These are the activations of a small neural network, seen along a few directions. Each row is one input.
Each table varies a few parts of the input and shows all the possible inputs, shuffled.
A made-up example of a description, with smaller parts first: ring(5) and (point or line(11) or (values(2) and line(6))).
Shared parts are said once, and a part with two or three values counts as separate values.

Other details of the inputs shift rows strongly along three fixed directions, in all tables alike. That doesn't count.

Table:
r1: [  9   5  -3  12  -1  13   8 -18  -3 -15  21  16 -10  -8]
r2: [  7   3  -6  25  -4   9  21  14  20 -18  34  26 -10  -7]
r3: [ -3 -30   1  -4 -11  -4  -6  17  11  17 -12 -21  12   9]
r4: [ 12  13   0  10  -7  13   5 -13   7  -4  25  23  -7   0]
r5: [-17  -7  12 -16  -4  -9  10  10   1  17  -5  18   1 -29]
r6: [-24  -1   4  -6  -3   2  11   9   7  25 -12   5   9 -23]
r7: [  8   7   6  -9  -1 -18 -34 -19 -21 -24  -4 -21  -1  47]
r8: [ 19  23  -1  23  -1   9  10 -11   9  -4  15   8  -9  -7]
r9: [ 17  -1  -2  26 -16  20  25   5  20 -11  26  22  -6 -12]
r10: [-17   0   2  -8   1  -3  -2   3   6  24 -28   9   4 -26]
r11: [ 6 21 -4 16 -5 11  1 -4  6 -8 25 22 -2  3]
r12: [ 10 -35  -1  -6 -24 -11   3  34   3  18  -3 -11  14  11]
r13: [ 17 -13 -22  -2   3 -12 -28  -9 -12 -10  -4 -30  -6  50]
r14: [-15   1  18 -18   0   0  11   7 -13  15 -22   6  10 -24]
r15: [  5  14   3  17  -8  14  -3  -9   8 -14  20  16  -9  -7]
r16: [ -5  23   8 -13  22   6 -32 -40  -9   0  -7  -3  -7  19]
r17: [  9   0 -17  29  -3  15  25  15  11 -14  34  24  -2  -9]
r18: [-23   3  12 -18   3  -4  -4  16  -8  21 -11  10   7 -23]
r19: [-14  -3   9  -9  -2   2   9  -7 -14   6 -12   9   4 -32]
r20: [-15  -6   3 -11  -2  -3  17   9 -14  18 -12  12  14 -27]
r21: [ 10   5 -18  27   4   8  30   9  25 -14  11  23 -13  -2]
r22: [  2 -24   0 -13  -3 -19  -3  25   6   2 -12 -25  12   0]
r23: [  6  -8   7 -18  -1 -10 -39  -1 -15   0   0 -22  -4  30]
r24: [ 8 -1 -8 26  7 26 29  9 27 -7 22 15 -5 -5]
r25: [ 12 -13  -6  11   4  -2  -3  -2  14 -12   6  -8  -3  27]
r26: [ -5  33   5 -12   9   4 -18 -28  -4  -1  -3   4   4 -13]
r27: [-22   1  15  -8  -3  -7  -2   4  -1   2  -7  12  -4 -28]
r28: [ -6 -27   1 -16  -1  -8  -9  21  -2  17 -16 -29   7  20]
r29: [-22  27  11 -15  19   8 -15 -31  -9   9  -5   3  -3   0]
r30: [  6  28  -7 -11  18   1 -29 -40 -17 -18   6  -8  -1   9]
r31: [  7 -32   0 -14  -3  -8  -1  37   7  10 -15 -29  14  -4]
r32: [-14   4   6   0 -10   0  10  18   0  13  -6  14  13 -21]
r33: [ 17  -2   2 -14   0 -13 -42  -6 -24 -12  -2 -32   2  61]
r34: [ 28   2  -2  -2   0 -10 -38 -17  -6 -10   6 -35   3  48]
r35: [-24  -1  -1  -8   4 -11  14  14   6  17 -21  10  -1 -23]
r36: [  9  12  -7  20   4  15   7 -13  19  -5   7  17  -5  -1]
r37: [  2  36   9  -2   0   2 -28 -36 -19 -17   2   2  -2  22]
r38: [ -9 -35  -4 -11  -3 -10  -9  13  -5  15 -13 -30  12  12]
r39: [-16  32   2 -16  20   2 -17 -26 -11   8 -16   7 -11   0]
r40: [-15  -4   3   2  -3   1  14  14 -10   2  -9   7  10 -29]
r41: [-27   8  11 -12   1   3  -2 -10   2  23 -13   4   9 -18]
r42: [  5 -37   9  -5 -14  -8  -8  35  -3   1 -15 -29   6   9]
r43: [-23  -3  16  -5  -6  -7   9  13  -1   2 -15   9   3 -33]
r44: [  9  30  -5  -3   8  -6 -18 -43 -23 -13   5 -13 -17  11]
r45: [ 37 -32  -5  20 -16   9  16  25  11 -21  16 -17  -3  31]
r46: [-13  -7   5   2  -1   7   8   5  15  19 -12   8   8 -24]
r47: [ 13   5  -7  24  -5   9  40  12  14 -15  24  27   1   0]
r48: [-14  27   2  -8  10   0 -14 -23 -24  -3   0  13   4  -5]
r49: [  6 -32   8 -22  -9 -11 -14  20  -8  16  -9 -19   4  12]
r50: [ 24  -2  -5   8 -14   1  -1   0  -3  -8  12  -3   6  34]
r51: [  3 -35 -17  -4  -3 -13  -4  23   0  11 -23 -20   4   6]
r52: [-17  -7  16 -11  -7  -7  16   7  -3   7 -16  10   4 -29]
r53: [-13  -2  12   3 -14   4   6  13   3   5 -10   8   6 -30]
r54: [ 30  -8  -7  -1   3 -17 -33 -17 -21 -10   1 -40  -7  42]
r55: [  9 -17 -15  -3   6  -9 -20  -5  -7  -1 -15 -18  -3  21]
r56: [-17   8   5 -13  15   1  -4  -3   0  19 -27   9  -3 -22]
r57: [-13  11   9  -8  -2 -16  14   0  -3  10 -13  -1  -9 -29]
r58: [  6   5 -14  19  12  14  10 -13  10  -9   8  15  -6  -7]
r59: [-22  28   2 -11  14  -5  -5 -25  -5   3  -6  10  -7   0]
r60: [ 11  12  -1  24   0  19  23  11   8 -21  18  15  -3  -2]
r61: [  2 -36  -1 -13 -11 -10  -3  18  -8  14  -3 -10   6  -4]
r62: [  4  35   9 -18  13   1 -25 -39 -28  -6   1   4  -3  30]
r63: [ -5  31  13  -6  14 -12  -9 -29 -11   1  -6   4 -12 -11]
r64: [  6  -8  -5  -8   2 -15 -26 -13  -6  -9   0 -29  -3  54]
r65: [-19  -6   4 -19  -1  -7   4   4 -16  23  -9  12  10 -27]
r66: [-16   0   2 -12  -1  -6  17  13  10   0  -4   2  10 -29]
r67: [ -3  21  -6   6  13  14   7 -10   5  -3   8  10 -10   7]
r68: [ -8   7   9  -9   0  -4  12   7  -4  16 -14  -7  -7 -28]
r69: [ 29 -42 -17  31 -19   6  10  33  13 -24  27 -14  -4  17]
r70: [  3  10  -8  15   2  11  -1  -8  -1 -14  27  18  -9  -7]
r71: [ -5 -36 -11  -6  -5  -9  -1  21  -3  13 -10 -27  10  13]
r72: [  5  15 -15   7   6  14  12 -11   4 -21  22   5   3 -11]
r73: [-16   5  15 -11  -3  -8  16   0  -8   5 -15  12   7 -20]
r74: [  9  20   0   1   6  11   4 -12  -4  -4  19  20  -6   8]
r75: [-25  -5  -6  -7   5   0  15   9  -2  20 -14   6   5 -29]
r76: [ -1  22   1  -4  18  -5 -23 -38  -3 -10  -5   4 -11  20]
r77: [  0 -22   1 -25  -4  -9 -10  21  -2   5 -13 -33  13   6]
r78: [  6  14  -3  10  17  16   1 -14  11  -6   2  13 -10   2]
r79: [ -6 -20  -2 -10   2 -19  -8  12   4  11 -28 -11   0   4]
r80: [  3  33   7  -7  20 -10 -25 -38  -9 -12   6  -5  -5  17]
r81: [  6   7 -16  28  -6  18  31  11  25  -4  20  17  -4  -3]
r82: [ 32 -29 -14  30 -24   7   8  35  23 -15  32  -6  -2  23]
r83: [-12   5   3  -6  13  -2   5  -1  -4  13  -7   1   9 -34]
r84: [ 22  15  -9  32 -14  12  33   4  19 -10  23   8 -13 -11]
r85: [ 12   1  -1  28  -3  23  20  15  18 -20  28  18 -12 -11]
r86: [ -6  29  14  -9  -2   3  -7 -30 -17   0  -7  13   4  -4]
r87: [ -8  22   6  -9   7   2  -3 -31 -25  -5  -5  11   3  -9]
r88: [ 33 -29 -24  26  -4   8  18  35  25 -13   9 -10  -8  30]
r89: [ -6 -34  13 -18 -14 -19  -4  18  -4  10 -15 -14   4  -2]
r90: [ -9   5  11 -10  13   0   5  10   3  17 -10  -3   7 -26]
r91: [-21  13   0 -11   2  -3  -3  -3   0  22 -22   8   1 -19]
r92: [  1  20  -3  13   2   2   5  -4   5 -16  25  24  -7   6]
r93: [ 31 -18  -3  17 -22   5   2   5   6 -18  12 -13   0  30]
r94: [ -4 -13  -5 -10  -6 -11 -12  11   3  18 -28 -11   3   3]
r95: [  7  -9  -7  11   0  -1   3  -2  12 -12  15 -11  -2  32]
r96: [  1 -34  -1  -2 -15 -19   6  43   1   3  -8 -15  14  14]
r97: [-21  -8   6  -2   4  -1  15   7  14  12  -8   7   4 -21]
r98: [  4  12  -4  20   0  14   5 -13  -4 -25  17  12  -7  -7]
r99: [  5  -7 -16  29   5  22  29   3  20  -9  23  14  -2 -11]
r100: [ 11  36  11  -9  20  -2 -30 -39 -20  -3  -2 -11 -16  17]
r101: [ 19  -8  -6   3  -7  -9   0   3   0 -11  18   1  -2  33]
r102: [-19  13   7 -21  -3  -1  -4  -5   0  10 -11  -2  14 -27]
r103: [  1 -44  -7  -4  -2  -8  -6  20   3  12 -16 -25  11   7]
r104: [  8  13   8   3   3  15   1 -17  -1 -11  14  14 -12  -1]
Each input here is: values(4) and (line(5) or ring(9) or (values(2) and ring(6))).
The inputs of r71 and r28 match in every part but the values(4) part. If r20 is changed in the same way as r71 into r28, which row does it become?
> r62
The inputs of r35 and r91 match in every part but the values(4) part. If r101 is changed in the same way as r35 into r91, which row does it become?
> r12
The inputs of r9 and r89 match in every part but the values(4) part. If r81 is changed in the same way as r9 into r89, which row does it become?
> r59
Which other rows does r72 become when the line(5) part takes its other values? List them by row number.
> r30, r44, r54, r83
Which other rows does r85 become when the values(4) part takes its other values? List them by row number.
> r15, r27, r69
Which other rows does r87 become when the ring(6) part takes its other values? List them by row number.
> r1, r19, r20, r61, r65
Which other rows does r31 become when the values(4) part takes its other values? List them by row number.
> r22, r26, r30
Which other rows does r58 become when the ring(9) part takes its other values? List them by row number.
> r13, r38, r51, r55, r71, r75, r99, r103
Which other rows does r37 become when the ring(6) part takes its other values? List them by row number.
> r11, r15, r32, r53, r82

Table:
r105: [ -7  -7   9 -20  -1 -23   7  15  -7  21 -33 -15   5  -8]
r106: [  0 -23 -17  16   3   2  32  27  11   6 -11  -8   8 -24]
r107: [-12  35   9 -11   8 -10  -1 -18 -11   4 -12  11  -9   0]
r108: [ 13  26  10   1   5   5  -7 -18   5  -3   3  -3  -9  10]
r109: [-33   6  18 -21  -1  -2 -15  -7   0  22 -19  15   5 -15]
r110: [  9   0 -16  11   9  18  -7  -4  12  -8  15  -6  -5   3]
r111: [ -2 -20  -1  -2 -14 -21   7  30   4  10 -14  -4   6  14]
r112: [-11  10 -10  20   9  17  32  -4  14  -8  16  41  -8 -15]
r113: [ -9  23  19  -8  -1  -7 -11 -26 -30 -15  -3   0 -11 -24]
r114: [ -2 -19   4 -11  -2  -3 -30  -5   0   2  -2 -14  -1  35]
r115: [ 20   8  -4  11   4  13   3  -9  15  -8   7 -12  -4   4]
r116: [  4  18   5  15  -3  30  30   5  -3 -11  29  39  10 -26]
r117: [ 17 -22 -13  19  -2  11   7  18  19  -2   5 -21   6   1]
r118: [ -2 -28  16 -15 -17 -19 -18  10 -17   5 -20 -14  -2 -37]
r119: [  9 -31 -12  14   0   8   2  20  19   1  15  -7   1   6]
r120: [ -1   5 -15   7  18   3  -2 -17  -4  -7  12  10  -7  10]
r121: [ 10  22  -8   2  14  -1   4 -26  -5 -11  -5  -7  -6   8]
r122: [  1  21   5  -4  -2  -8   3  -7 -13 -27  23   6   3   7]
r123: [-27  15  22 -19  -3  -8 -16  -2  -1  25 -20  14   4 -16]
r124: [-27 -14   1  -6  -6  -8  21  22   6  18 -18  20   7 -21]
r125: [ 25 -19   3   8 -17  -6  -5  28  14  -2   3 -24  -4  36]
r126: [  9  -1 -25  11  13   8   4  -5   1 -13   9  -2  -6   8]
r127: [ 14  -5   0 -19 -14   2 -40 -28 -32   1  19 -19  14  46]
What is each input in this table made of?
> line(5) or (values(2) and ring(9))
Which other rows does r108 become when the ring(9) part takes its other values? List them by row number.
> r109, r110, r114, r115, r117, r119, r123, r125
List by row number the other inputs of the same sort as r113.
> r116, r118, r122, r127
